Each row below holds a small network's activations on one input, seen along a few directions.
In each table, some parts of the input vary, and every possible input appears once, in random order.
A made-up example of a description, with smaller parts first: one of 5 places around a ring, together with either a single point or one of 11 places around a ring or (one of 3 separate values, together with one of 6 places along a line).
Shared parts are said once, and a part with two or three values counts as separate values.
In the rows, 128 means zero.

Other details of the inputs shift rows strongly along two fixed directions, in all tables alike. That doesn't count.

A family of inputs:
row 1: [115 141 111 133 129 113 126 130 122 133 148 138 122]
row 2: [109 139 127 132 130 104 137 123 141 120 137 143 119]
row 3: [151 117 112  86 156 132 129 157 141 136 166 152 140]
row 4: [110 132 119 116 134 112 135 139 130 128 145 135 112]
row 5: [179 108 156 102 116 142 124 112 135 137 114 124 128]
row 6: [119 142 131 117 125 129 145 135 160 117 129 131 112]
row 7: [ 94 119 125 127 157 111 118 116 140 106 132 127 103]
row 8: [113 133 139 149 137 130 128 122 120 125 133 134 153]
row 9: [117 133  94 131 139 132 126 120 155 122 125 122 114]
row 10: [120 134 105 136 133 123 129 145 120 128 146 133 137]
row 11: [183 102 140 114 124 117 118 113 121 143 117 147 133]
row 12: [108 138 116 142 135 126 127 144 112 129 136 125 143]
row 13: [ 95 113 129 130 165 131 113 125 133 108 132 123 134]
row 14: [112 132 126 124 131 107 143 127 140 120 132 143 121]
row 15: [175  95 145 116 130 138 122 131 109 137  99 139 152]
row 16: [109 128 134 137 143 133 139 140 128 120 132 134 155]
row 17: [177 113 149 110 115 151 103 115 116 149 129 116 133]
row 18: [113 138 136 129 123 144 139 139 147 117 120 122 138]
row 19: [104 140 128 127 120 146 133 149 133 124 128 111 125]
row 20: [117 151 136 130 123 133 132 115 149 119 140 125 128]
row 21: [116 148 135 137 123 140 129 120 144 121 137 123 143]
row 22: [ 94 133 152 208  80 101 132  86  74 128  59  96 114]
row 23: [106 138 120 127 130 107 130 133 128 128 146 134 108]
row 24: [179  92 127 112 124 134 118 138 101 144 113 134 133]
row 25: [111 129 129 123 132 110 144 134 141 117 125 144 117]
row 26: [174 105 148 104 114 152 113 127 117 147 119 113 132]
row 27: [107 142 120 128 129 108 126 124 125 130 151 137 110]
row 28: [110 143 155 190  61 104 132  73  96 127  58  86  86]
row 29: [109 153 128 127 122 136 126 125 137 127 150 116 116]
row 30: [170  97 151 119 133 140 107 128  97 151 125 126 144]
row 31: [122 138 112 142 134 122 133 127 131 120 143 147 150]
row 32: [160  79 153 105 155 130  97 102 118 126 114 125 118]
row 33: [108 126 130 137 136 134 131 144 108 131 132 121 141]
row 34: [168 100 161 182  71 105 112  73  58 148  39 103 118]
row 35: [214  79 128  62 158 153  98 115 160 146 138 144 123]
row 36: [116 146 123 116 120 128 137 135 144 127 141 118 102]
row 37: [111 142 122 148 136 125 131 127 124 121 134 138 156]
row 38: [144 129 130  83 146 153 128 151 154 131 165 129 133]
row 39: [179 107 146  93 114 139 119 128 129 145 117 122 100]
row 40: [109 142 136 126 123 136 144 134 151 114 123 123 122]
row 41: [ 99 127 129 138 138 136 134 153 111 126 128 122 137]
row 42: [184 110 151  99 114 133 125 110 141 139 115 130 115]
row 43: [119 138 105 138 134 125 126 137 118 129 152 137 139]
row 44: [120 128 106 136 127 123 135 143 112 128 133 128 133]
row 45: [114 141 134 130 122 141 138 131 146 119 127 120 141]
row 46: [103 131 121 121 130 112 137 144 127 124 133 133 105]
row 47: [118 128 113 139 131 123 143 143 129 115 120 141 142]
row 48: [182 106 139 115 124 118 115 105 120 144 123 150 135]
row 49: [174 104 152  96 116 148 117 129 123 143 116 117 113]
row 50: [124 148 133 127 118 122 136 119 155 122 133 127 111]
row 51: [114 152 123 124 119 124 131 131 145 128 145 118 101]
row 52: [122 135 113 144 130 118 136 132 130 120 133 141 145]
row 53: [111 133 117 133 130 113 146 139 136 118 121 143 127]
row 54: [114 140 127 126 135 108 133 118 143 122 147 150 125]
row 55: [110 129 116 129 140 135 133 158 114 126 129 129 142]
row 56: [112 140 110 134 129 111 131 137 123 131 142 133 119]
row 57: [154 128 137  91 153 158 124 147 168 126 164 141 163]
row 58: [113 140 116 137 140 131 122 139 113 131 147 132 148]
row 59: [170 100 151 121 133 141 103 120  95 152 130 129 146]
row 60: [115 133 110 143 129 119 144 135 128 117 127 139 145]
row 61: [110 149 129 127 121 134 129 132 138 126 143 112 114]
row 62: [110 133 115 134 136 130 133 148 111 128 132 125 144]
row 63: [104 128 111 145 147 150 123 124 143 120 122 109 134]
row 64: [117 134 116 131 130 111 144 132 136 122 128 143 131]
row 65: [169  91 158 118 134 142 122 129 110 138 104 136 151]
row 66: [116 156 130 130 120 123 135 113 156 120 142 131 114]
row 67: [116 129 113 126 128 117 136 146 121 129 127 133 115]
row 68: [119 153 123 118 124 129 126 126 146 129 155 125 106]
row 69: [123 128  90 140 137 141 124 122 145 120 120 118 127]
row 70: [109 135 121 142 135 126 140 138 124 119 123 134 154]
row 71: [114 131  99 140 145 147 122 126 144 120 119 114 137]
row 72: [106 140 146 190  60 114 121  88  80 137  65  75  91]
Description of these inputs: one of 8 places around a ring, together with either a single point or (one of 2 separate values, together with one of 4 places along a line).
Question: The inputs of row 67 and row 55 match in every part but the place on the ring of 8. If row 11 is changed in the same way as row 67 into row 55, which row does it become?
Answer: row 34
Question: Change only the place on the line of 4 in row 31. List by row number the other rows that result.
Answer: row 47, row 52, row 60
Question: Change only the place on the ring of 8 in row 9. List by row number the other rows that result.
Answer: row 7, row 13, row 32, row 35, row 63, row 69, row 71
Question: Change only the choice among 2 separate values in row 29. List by row number the other rows that result.
Answer: row 20
Question: Change only the choice among 2 separate values in row 22. List by row number the other rows that result.
Answer: row 30
Question: Change only the place on the line of 4 in row 26. List by row number the other rows that result.
Answer: row 17, row 19, row 72

A family of inputs:
row 73: [165 118 119 101 143 122 119 134 130 145 159 159 138]
row 74: [156 113 148  96 143 149 133 151 139 128 133 145 155]
row 75: [147 103 135 100 152 150 116 153 125 135 133 127 138]
row 76: [125 112 134 142 136 133 114 115 106 127 121 120 141]
row 77: [128 114 132 121 130 120 118 120 128 126 117 121  98]
row 78: [ 20 165  83 146 179 124 155 182 157  91 176 137 142]
row 79: [143 135 127 126 108 114 122 117 122 139 135 133 107]
row 80: [119 125 141 144 113 120 112  93 118 125 109 107 103]
row 81: [140 120 120 137 123 118 133 110 136 126 105 136 130]
row 82: [105 135 120 173  81 113 133 117  79 134  73  92  98]
row 83: [ 94 143 112 171  81  93 134 100 100 124  83  99  72]
row 84: [128 134 123 134 113 123 135 112 150 118 111 126 116]
row 85: [133 141 134 139  92 124 128 119 110 145 123 113 105]
row 86: [158 113 142 105 147 128 125 145 122 135 155 154 161]
row 87: [149 106 130 101 164 136 108 121 138 131 152 143 144]
row 88: [123 140 144 130 113 107 131 116 127 126 133 132 113]
row 89: [110 128 138 140 128 144 117 124 113 127 120 107 136]
row 90: [155 122 151 102 134 139 125 147 123 139 148 140 154]
row 91: [140 125 122 141 115 118 125 130  99 142 130 136 136]
row 92: [159 126 153  90 133 139 127 140 140 139 158 137 137]
row 93: [127 116 139 121 126 135 123 130 124 133 115 108 103]
row 94: [120 125 134 137 128 107 140 117 129 120 109 144 124]
row 95: [ 20 169  80 139 181 113 153 169 169  92 178 143 127]
row 96: [ 93 148 121 197  95 102 127  79 103 122  81 103 106]
row 97: [166 119 133  93 134 155 132 137 163 131 136 131 140]
row 98: [134 127 152 122 113 132 140 124 134 126 111 123 117]
row 99: [149 116 145  97 145 157 111 127 142 135 148 119 133]
row 100: [ 32 200  91 146 155 147 154 160 188  94 186 119 140]
row 101: [124 140 129 149 120 148 122 123 123 129 117 110 143]
row 102: [138 135 130 133 108 132 125 136 104 145 129 125 133]
row 103: [122 131 141 128 118 115 139 117 140 116 114 135 111]
row 104: [163 116 129 101 139 157 129 147 149 131 131 136 160]
row 105: [160 104 108 100 150 135 124 154 122 136 145 145 145]
row 106: [159 116 139  99 149 117 124 131 134 136 156 160 145]
row 107: [139 116 107 127 127 109 126 123 114 135 117 134 111]
row 108: [139 126 121 118 112 132 129 132 121 137 120 112 103]
row 109: [132 114 141 138 126 121 138 128 116 122 107 139 140]
row 110: [127 141 126 141 120 129 119 104 142 123 125 118 118]
row 111: [139 117 122 143 121 129 134 123 125 125 104 130 146]
row 112: [140 123 126 151 128 136 119 114 116 129 117 123 148]
Question: What do these inputs look like to the network?
Answer: one of 5 places around a ring, together with one of 8 places around a ring
Question: The inputs of row 94 and row 103 match in every part but the place on the ring of 5. If row 96 is changed in the same way as row 94 into row 103, which row does it become?
Answer: row 110
Question: Start at row 91 and move only the place on the ring of 8, one step at a time. The first step leads to row 105. Which rows follow, in order?
Answer: row 78, row 76, row 112, row 111, row 109, row 86
Question: Change only the place on the ring of 5 in row 79. List by row number the other rows that result.
Answer: row 73, row 85, row 91, row 102
Question: Start at row 98 and move only the place on the ring of 8, one step at a time. The first step leads to row 97. Which rows follow, in order?
Answer: row 100, row 99, row 93, row 108, row 85, row 92
